A small network was trained on made-up records. Each row is its average activation on records with the value named, seen along a few directions.
Related values have similar rows: they may be neighbours, one step apart, or belong to one group.

Other fields shift rows strongly along two fixed directions, in all tables alike. That doesn't count.

Values of V:
v12: [ 0.10 -1.58  0.37 -0.33  0.42  1.08  2.25 -0.25 -2.19  2.02 -0.83]
v11: [ 1.00 -0.21 -0.15 -0.61  2.32 -0.73 -1.19  0.24  1.03 -2.14 -1.00]
v3: [-4.42 -2.51 -1.11  5.29 -0.42 -2.24 -0.30 -1.22 -0.11  2.96  2.12]
v10: [ 8.25  0.97  1.41 -5.04  3.92  1.45  0.13  1.18  1.16 -2.50 -3.59]
v1: [-4.84  1.66 -1.38  2.26 -1.59 -2.83 -5.40 -0.82  1.35 -2.19  3.35]
v8: [ 5.58 -1.44 -1.67  0.80  0.02  1.19  5.55  1.76 -0.06  5.07 -3.92]
v2: [-2.17 -1.67 -1.28  2.58 -2.90  1.01  5.00  0.16 -1.71  4.36 -0.41]
v15: [-0.56  0.91 -0.69 -1.10 -1.34 -1.55 -3.68  0.76  1.38 -2.62  0.67]
v7: [ 5.84  1.50  2.46 -5.52  3.24  2.66  1.23 -0.22  0.31 -1.82 -2.95]
v17: [-1.94  1.96  2.37 -1.91  0.83  0.07 -4.85 -1.81 -0.07 -5.44  2.80]
v20: [-1.15 -0.85  1.21 -0.93  0.43 -0.22  1.40 -0.73 -0.49  0.21  0.03]
v19: [ 0.65 -1.17  0.81  1.21  1.31 -0.55 -1.06 -0.18 -0.17  0.30  0.25]
v9: [-0.77  2.15 -0.55  0.23 -0.48 -1.57 -4.01  0.32  1.61 -3.67  0.25]
v4: [ 0.78  2.07  0.47 -1.71 -0.85  0.61 -0.68  0.24  0.29 -2.17  0.18]
v18: [-2.56  0.30 -0.33  1.68 -2.47  1.34  1.50 -0.28 -0.54  2.01  1.01]
v6: [ 0.42 -2.04 -1.78  1.96 -1.24  1.75  7.22  0.43 -1.75  6.78 -1.02]
v13: [-2.56  0.04 -1.73  1.61 -1.91 -1.69 -2.53  0.43  0.57 -0.46  0.46]
v16: [-2.60 -0.87  1.24  0.25 -0.13  0.27 -0.18 -1.32 -1.06  0.14  2.00]
v5: [ 3.04  2.00  0.99 -3.60  0.67  1.96 -0.12  1.52  0.75 -2.00 -0.73]
v14: [-2.07 -1.22 -0.67  2.89  0.17 -2.01 -0.27 -0.22 -0.29  1.15  1.35]
The values of V form 4 separate groups.
Question: List the group mates of v19, in the order listed.
Answer: v11, v3, v10, v14
Question: List the group mates of v8, in the order listed.
Answer: v1, v15, v9, v13
Question: List the group mates of v20, in the order listed.
Answer: v12, v7, v17, v16

Values of G:
g14: [-0.41 -0.87 -1.45  4.18  0.36 -2.25 -0.95  0.04  0.27  3.93  2.34]
g12: [-0.12 -0.59  0.20 -1.65  0.17 -1.58 -3.91  1.01  0.52  0.21  2.25]
g6: [ 4.73  2.24 -1.49 -3.33  0.39 -0.63 -0.23  1.19  1.56 -5.44 -2.58]
g19: [ 3.29  1.85  2.74 -2.34  2.73  1.46 -0.57 -0.47  0.12 -0.43  1.25]
g3: [-1.43  2.20 -1.51  3.66 -0.73 -1.47 -3.04  0.62  2.33  0.85  0.34]
g20: [ 1.03  4.87  2.80 -5.50  0.90  2.73 -2.09  1.05  1.46 -6.10 -2.75]
g15: [-0.44 -2.21 -1.56  1.42 -3.29 -2.00  0.35  0.36 -1.50 -0.05 -0.25]
g13: [-5.58 -3.78 -0.23  1.98  0.33 -0.87  2.69 -1.56 -3.66  2.88  2.18]
g1: [-6.33 -2.27 -2.06  7.73 -1.32 -3.81 -0.13 -0.24  1.32  1.40  1.88]
g7: [ 1.51 -3.42 -0.77  0.41  0.08 -2.16  0.39 -0.23 -1.72  0.74 -1.94]
g8: [ 9.51  1.57 -1.76 -5.48  0.89  3.15  4.01  3.69  1.98  1.81 -7.45]
g16: [-3.03  2.45 -0.71  0.77 -2.75  0.26  0.40 -1.73  0.15 -0.50  3.36]
g11: [-5.22  1.85  1.00  0.15 -3.71 -0.80 -3.76 -2.65 -0.53 -2.27  5.81]
g10: [ 2.53 -3.98  1.33  0.31  3.04  1.90  7.40 -0.76 -1.47  5.50 -3.23]
g9: [ 0.72 -1.03 -1.69  5.63 -0.44  2.35  8.43  0.18 -1.11  7.92 -0.03]
g4: [ 1.60 -0.41  2.34 -4.60 -0.03  2.88  2.22  1.14 -1.58 -1.50 -2.14]
g17: [ 1.14 -1.44  0.89  0.16 -0.49  2.46  1.17 -1.58 -2.31  2.01  1.53]
g2: [-1.67  1.85 -0.35 -3.75 -1.06  0.08 -7.61  1.56  1.56 -4.67  1.20]
g18: [ 2.47 -2.42 -0.18  0.97  2.71 -1.49 -1.21 -0.22  0.98 -1.20 -2.13]
g5: [-4.32  3.53  2.45 -0.72  2.21 -0.20 -3.57 -1.42  1.63 -5.09  0.34]
Each value of G is a pair of two hidden parts, and every pair occurs once (4 first parts, 5 second parts).
Question: Changing only the second part turns g13 into g10. g17 has the same second part as g13; what does that change turn g17 into?
Answer: g19
Question: Changing only the second part turns g8 into g3. g20 has the same second part as g8; what does that change turn g20 into?
Answer: g5
Question: Changing only the second part turns g18 into g15. g14 has the same second part as g18; what does that change turn g14 into?
Answer: g2
